Each row below holds a small network's activations on one input, seen along a few directions.
Each table varies a few parts of the input and shows all the possible inputs, shuffled.
Descriptions start from the smaller parts, as in this example, which fits no table here: values(3) and (point or ring(11) or (line(4) and ring(8))).
Shared parts are said once, and a part with two or three values counts as separate values.

Other details of the inputs vary at random and push rows far along two fixed directions, the same in every table; ignore that.

Rows:
x1: -.14, .35, .42, -.13, -.55, -.09, .11, -.04, .36, .69, .06, .23
x2: -.05, -.21, -.17, .23, .47, .28, -.24, .14, -.10, -.24, -.03, -.31
x3: .33, .19, -.40, -.77, .25, -.56, .17, .32, -.39, -.19, -.65, -.04
x4: -.13, -.25, .11, .55, .08, .56, -.08, -.20, .14, -.17, .54, -.09
x5: .07, -.25, -.07, .24, .49, .35, -.24, -.10, -.14, -.19, -.11, -.15
x6: -.24, .22, .36, -.06, -.51, -.08, .24, .00, .30, .66, -.04, .30
x7: -.12, -.20, .19, .58, .25, .60, -.27, -.17, .22, .12, .25, -.09
x8: -.18, .32, .22, -.07, -.46, -.07, .20, .23, .43, .59, .09, .15
x9: -.11, -.15, .18, .59, .24, .56, -.32, -.18, .17, .13, .30, -.10
x10: .03, -.10, -.10, .32, .53, .18, -.25, .02, -.12, -.27, .02, -.22
x11: -.30, -.34, .02, .61, -.06, .54, -.21, -.20, .13, -.20, .33, -.06
x12: .47, .15, -.35, -.77, .01, -.61, .23, -.10, -.48, -.35, -.40, -.04
x13: -.16, -.34, .00, .68, -.04, .52, -.14, -.26, .19, -.15, .34, -.10
x14: -.20, .32, .32, -.02, -.47, -.15, .24, .16, .38, .57, .05, .21
x15: -.10, -.17, .20, .63, .23, .56, -.26, -.06, .25, .05, .27, -.13
x16: .31, .15, -.30, -.77, .18, -.55, .14, .27, -.47, -.18, -.68, -.04
x17: .08, -.13, -.05, .33, .51, .20, -.26, -.06, -.15, -.26, -.01, -.17
x18: .00, -.31, -.24, .28, .23, .27, -.15, -.16, -.14, -.50, .03, -.07
x19: -.29, .28, .24, -.04, -.46, -.14, .26, .23, .38, .56, .03, .16
x20: -.20, .28, .37, -.05, -.50, -.09, .23, -.02, .35, .69, .01, .32
x21: .11, -.34, -.19, .26, .27, .28, -.05, -.21, -.19, -.40, .11, -.21
x22: .38, .23, -.28, -.77, .25, -.63, .13, .04, -.52, -.12, -.67, .11
x23: .05, -.26, -.25, .28, .27, .26, -.16, -.19, -.11, -.50, .08, -.06
x24: .30, .07, -.39, -.80, .02, -.50, .24, .09, -.50, -.45, -.48, .16
x25: -.11, .37, .42, -.08, -.55, -.13, .11, .07, .38, .60, .07, .18
x26: .20, .17, -.37, -.74, .23, -.62, .18, .30, -.44, -.20, -.65, -.06
x27: -.20, .22, .38, -.07, -.58, -.04, .18, .14, .30, .63, -.02, .20
x28: .48, .26, -.28, -.77, .21, -.60, .10, .17, -.48, -.17, -.65, .05
x29: .14, -.28, -.26, .32, .25, .24, -.13, -.24, -.11, -.44, .07, -.13
x30: .36, .07, -.35, -.80, .03, -.51, .32, .05, -.54, -.39, -.43, .07
x31: .33, .01, -.45, -.70, -.09, -.58, .23, -.02, -.52, -.36, -.60, .05
x32: -.18, .25, .18, -.05, -.78, -.12, .22, -.07, .31, .41, .21, .36
x33: -.18, .40, .28, -.12, -.47, -.15, .11, .19, .41, .56, .13, .09
x34: .02, -.28, -.06, .22, .46, .35, -.27, -.10, -.19, -.18, -.12, -.19
x35: -.11, .23, .17, .00, -.80, -.14, .26, -.13, .32, .48, .21, .29
x36: -.17, -.09, .07, .60, .27, .49, -.29, .06, .25, .06, .37, -.22
x37: .17, -.29, -.20, .25, .30, .27, -.05, -.23, -.15, -.40, .15, -.20
x38: .05, -.37, -.19, .24, .23, .28, -.08, -.20, -.24, -.39, .10, -.25
x39: -.24, .27, .32, -.02, -.49, -.13, .25, .18, .34, .56, .00, .20
x40: .09, -.22, -.05, .28, .47, .31, -.23, .00, -.11, -.26, -.09, -.19
x41: -.04, -.53, -.14, .14, .40, .10, -.23, .05, -.13, -.34, .23, -.16
x42: -.20, .26, .24, -.10, -.73, -.06, .23, -.01, .28, .39, .32, .36
x43: .42, .17, -.36, -.80, .04, -.55, .26, .02, -.55, -.35, -.34, .08
x44: -.01, -.08, -.17, .30, .55, .17, -.25, .07, -.08, -.26, .06, -.25
x45: -.21, .29, .28, -.13, -.73, -.10, .19, -.05, .32, .34, .30, .30
x46: -.01, -.33, -.14, .18, .26, .31, -.10, -.13, -.27, -.45, .16, -.19
x47: -.03, -.25, -.04, .30, .46, .24, -.22, -.01, -.18, -.27, -.11, -.21
x48: -.07, -.32, -.18, .19, .24, .32, -.18, -.09, -.23, -.50, .11, -.10
x49: -.03, -.06, -.12, .27, .54, .13, -.29, .04, -.03, -.31, .06, -.31
x50: -.16, .07, .30, -.21, -.55, -.35, .12, .10, .40, .47, .40, .23
x51: .27, .10, -.26, -.77, .21, -.56, .16, .07, -.54, -.12, -.74, .07
x52: .04, -.19, -.20, .26, .25, .20, -.26, -.24, -.11, -.52, .12, -.13
x53: -.20, .35, .41, -.10, -.52, -.17, .14, -.06, .33, .65, .03, .25
x54: -.18, -.05, .18, .54, .27, .32, -.28, -.04, .20, -.04, .27, -.21
x55: .43, .27, -.33, -.76, .23, -.61, .11, .24, -.45, -.18, -.60, .00
x56: .39, -.09, -.35, -.84, .21, -.73, .16, .21, -.36, -.28, -.31, .11
x57: -.12, .26, .22, -.04, -.81, -.18, .22, -.16, .36, .43, .19, .23
x58: .10, -.15, -.11, .27, .51, .28, -.23, .05, -.06, -.26, -.02, -.23
x59: -.19, -.25, .07, .56, .05, .57, -.17, -.17, .19, -.22, .49, .00
x60: .02, -.50, -.14, .16, .44, .10, -.20, .04, -.07, -.35, .25, -.12
x61: -.14, -.42, .09, .50, .22, .29, -.29, -.03, .22, -.06, .64, -.08
x62: .02, -.22, -.05, .32, .49, .24, -.19, -.02, -.13, -.28, -.10, -.17
x63: -.15, .39, .36, -.09, -.52, -.15, .11, .14, .39, .57, .10, .13
x64: -.18, .27, .31, -.06, -.52, -.07, .22, .20, .36, .59, .01, .18
x65: -.08, .21, .24, -.04, -.73, -.09, .33, -.12, .27, .51, .30, .21
x66: -.17, .29, .37, -.01, -.49, -.12, .23, .08, .36, .58, .01, .26
x67: .31, .24, -.39, -.72, .30, -.64, .19, .28, -.37, -.22, -.61, -.02
x68: -.17, -.10, .26, .64, .24, .42, -.32, -.13, .22, -.01, .30, -.17
x69: -.07, -.22, -.08, .29, .48, .22, -.21, .05, -.15, -.28, -.07, -.25
x70: -.15, .29, .33, -.14, -.71, -.10, .28, -.08, .28, .40, .35, .21
Each input here is: line(5) and (point or ring(5) or (values(2) and line(4))).
- Changing only the line(5) part turns x15 into x28. The same change can be made to x66. Which row results? => x17
- Which other rows does x69 become when the values(2) part takes its other values? List them by row number. => x16
- Which other rows does x10 become when the line(5) part takes its other values? List them by row number. => x14, x39, x54, x69
- Which other rows does x49 become when the values(2) part takes its other values? List them by row number. => x33
- Which other rows does x7 become when the line(5) part takes its other values? List them by row number. => x1, x5, x9, x34

Rows:
x71: -.35, -.23, .27, .91, -.08, .69, -.26, -.21, .45, .05, .74, -.11
x72: -.05, .10, .09, .01, -.03, -.01, .04, .07, .06, .21, -.14, .02
x73: -.07, .11, .08, -.01, -.04, .00, .02, .07, .06, .19, -.12, .04
x74: .02, .05, .04, -.06, -.16, -.07, .05, -.05, .05, .04, .11, .09
x75: .03, .06, .02, -.05, -.22, .00, .11, -.10, .02, .03, .07, .06
x76: .24, .06, -.21, -.24, .42, -.15, -.08, .04, -.31, -.28, -.39, -.14
x77: -.02, -.38, -.11, .47, .43, .44, -.27, -.22, -.13, -.41, .16, -.20
x78: .24, .05, -.22, -.25, .46, -.20, -.12, .10, -.28, -.26, -.30, -.13
x79: -.05, .01, -.02, -.06, -.20, -.10, .08, .01, .08, .00, .13, .06
x80: .01, .15, .11, .00, -.03, -.02, .01, .03, .08, .22, -.11, .00
x81: -.01, .16, .09, -.02, -.04, -.02, -.01, .03, .08, .20, -.09, .02
x82: .02, .05, .02, -.07, -.18, -.05, .08, -.04, .04, .03, .14, .06
x83: -.04, .08, .09, -.03, .01, -.09, .01, .15, .11, .21, -.03, .00
x84: -.06, .09, .08, -.04, .00, -.08, -.01, .15, .11, .19, -.02, .02
x85: -.05, .03, -.02, -.01, -.25, -.02, .11, -.07, .02, .00, .03, .08
x86: -.07, -.02, -.02, -.05, -.24, -.04, .10, .00, .04, .00, .06, .07
x87: -.07, .05, .09, -.02, -.03, -.03, .03, .14, .07, .21, -.10, .01
x88: .01, .08, -.01, -.02, -.24, -.03, .08, -.10, .04, .00, .06, .06
x89: .00, -.35, -.16, .45, .39, .46, -.21, -.19, -.14, -.45, .19, -.21
x90: -.03, -.01, .00, -.08, -.18, -.07, .10, .02, .05, .04, .14, .06
x91: -.07, .09, .10, -.04, .00, -.08, .01, .15, .11, .18, -.02, .01
x92: -.04, -.04, .04, -.08, -.14, -.09, .06, -.01, .05, .08, .10, .07
x93: .23, .05, -.20, -.25, .46, -.20, -.10, .10, -.29, -.28, -.31, -.14
x94: .27, -.08, -.25, -.25, .27, -.15, -.03, -.12, -.36, -.37, -.25, -.07
x95: -.02, .00, .02, -.03, -.21, .00, .10, -.08, .01, .05, .00, .12
x96: .03, .05, .04, -.04, -.20, -.01, .07, -.11, .03, .05, .03, .10
x97: -.07, .12, .10, -.01, -.05, .00, .04, .07, .06, .17, -.13, .03
x98: .01, .03, .06, -.07, -.15, -.08, .04, -.06, .04, .07, .10, .07
x99: -.05, -.07, .04, -.07, -.19, -.04, .08, -.02, .01, .07, .04, .09
x100: -.08, .06, .07, -.04, -.04, -.03, .01, .14, .07, .19, -.08, .03
x101: -.05, -.04, .00, -.07, -.22, -.01, .12, .00, .01, .03, .08, .07
x102: -.09, .06, .10, -.03, -.04, -.03, .03, .14, .07, .17, -.09, .02
x103: .00, .15, .11, -.02, .01, -.07, -.01, .10, .10, .21, -.03, -.01
x104: .21, -.16, -.29, -.27, .24, -.15, .00, .00, -.34, -.39, -.23, -.03
x105: .01, -.38, -.14, .42, .46, .36, -.28, -.12, -.07, -.43, .25, -.20
- Changing only one part turns x94 into x77. The same change can be made to x76. Which row results? => x97
- What do these inputs look like to the network? => ring(5) and (values(3) or line(4))
- Which other rows does x89 become when the line(4) part takes its other values? List them by row number. => x77, x85, x95
- Which other rows agree with x83 in the ring(5) part? List them by row number. => x79, x84, x90, x91, x92, x105

Rows:
x106: -.10, .05, .13, .05, -.25, .00, .05, -.01, .17, .16, .23, .08
x107: .05, -.09, -.03, .26, .72, .23, -.33, .09, -.10, -.21, -.14, -.28
x108: -.22, .01, .21, .25, -.29, .21, .04, .02, .30, .27, .30, .05
x109: .06, -.20, -.18, .26, .38, .24, -.20, -.13, -.17, -.42, .02, -.21
x110: .23, .28, -.13, -.72, -.29, -.63, .28, .07, -.19, .03, -.28, .21
x111: .20, -.14, -.27, -.07, .39, -.01, -.13, -.05, -.30, -.46, -.12, -.16
x112: -.16, .05, .21, .27, -.34, .19, .02, -.10, .30, .21, .34, .09
x113: .00, .19, .09, -.13, -.38, -.12, .17, -.08, .08, .21, -.03, .18
x114: -.13, .02, .13, .05, -.22, .02, .07, .06, .17, .19, .21, .07
x115: -.15, -.01, .21, .24, -.31, .12, .01, -.09, .32, .22, .42, .09
x116: -.03, .19, .00, -.39, -.36, -.35, .26, .14, .00, .22, -.25, .18
x117: .08, -.25, -.14, .24, .43, .29, -.18, -.12, -.21, -.33, -.04, -.19
x118: .32, -.11, -.35, -.37, .40, -.29, -.06, .01, -.40, -.49, -.21, -.12
x119: -.17, -.19, .08, .42, .09, .36, -.13, -.06, .11, -.01, .15, -.06
x120: .33, .06, -.36, -.85, .14, -.71, .19, .21, -.43, -.25, -.51, .07
x121: .35, -.06, -.32, -.31, .36, -.18, -.03, -.14, -.46, -.45, -.38, -.07
x122: -.23, -.07, .22, .46, -.16, .41, -.04, -.07, .27, .21, .30, .00
x123: -.08, .16, .07, -.14, -.34, -.12, .20, .07, .10, .23, -.05, .11
x124: -.08, .06, .17, .09, -.27, .10, .06, -.12, .12, .22, .08, .09
x125: -.10, -.23, .04, .35, .15, .28, -.14, -.02, .13, -.08, .34, -.12
x126: -.02, .18, .10, -.14, -.36, -.11, .17, -.03, .07, .23, -.05, .15
x127: .04, -.30, -.14, .24, .44, .27, -.20, -.09, -.20, -.33, -.08, -.17
x128: -.10, .08, .09, -.20, -.29, -.21, .15, .13, .11, .24, .02, .16
x129: .07, -.06, -.09, .27, .72, .22, -.36, .08, -.09, -.19, -.14, -.29
x130: -.12, .01, .20, .45, .35, .29, -.27, .11, .21, .19, .08, -.19
x131: -.03, .19, .07, -.13, -.39, -.15, .17, -.05, .10, .17, -.01, .15
x132: .00, .17, .01, -.44, -.34, -.37, .24, .17, .00, .21, -.20, .19
- What do these inputs look like to the network? => values(3) or (line(4) and line(6))
- A walk changes only the line(6) part. It starts at x118 and steps to x106. List the rest of the walk in order. => x111, x109, x126, x124
- List by row number the other inputs of the same sort as x129. => x107, x130
- A walk changes only the line(4) part. It starts at x110 and steps to x106. List the rest of the walk in order. => x114, x128
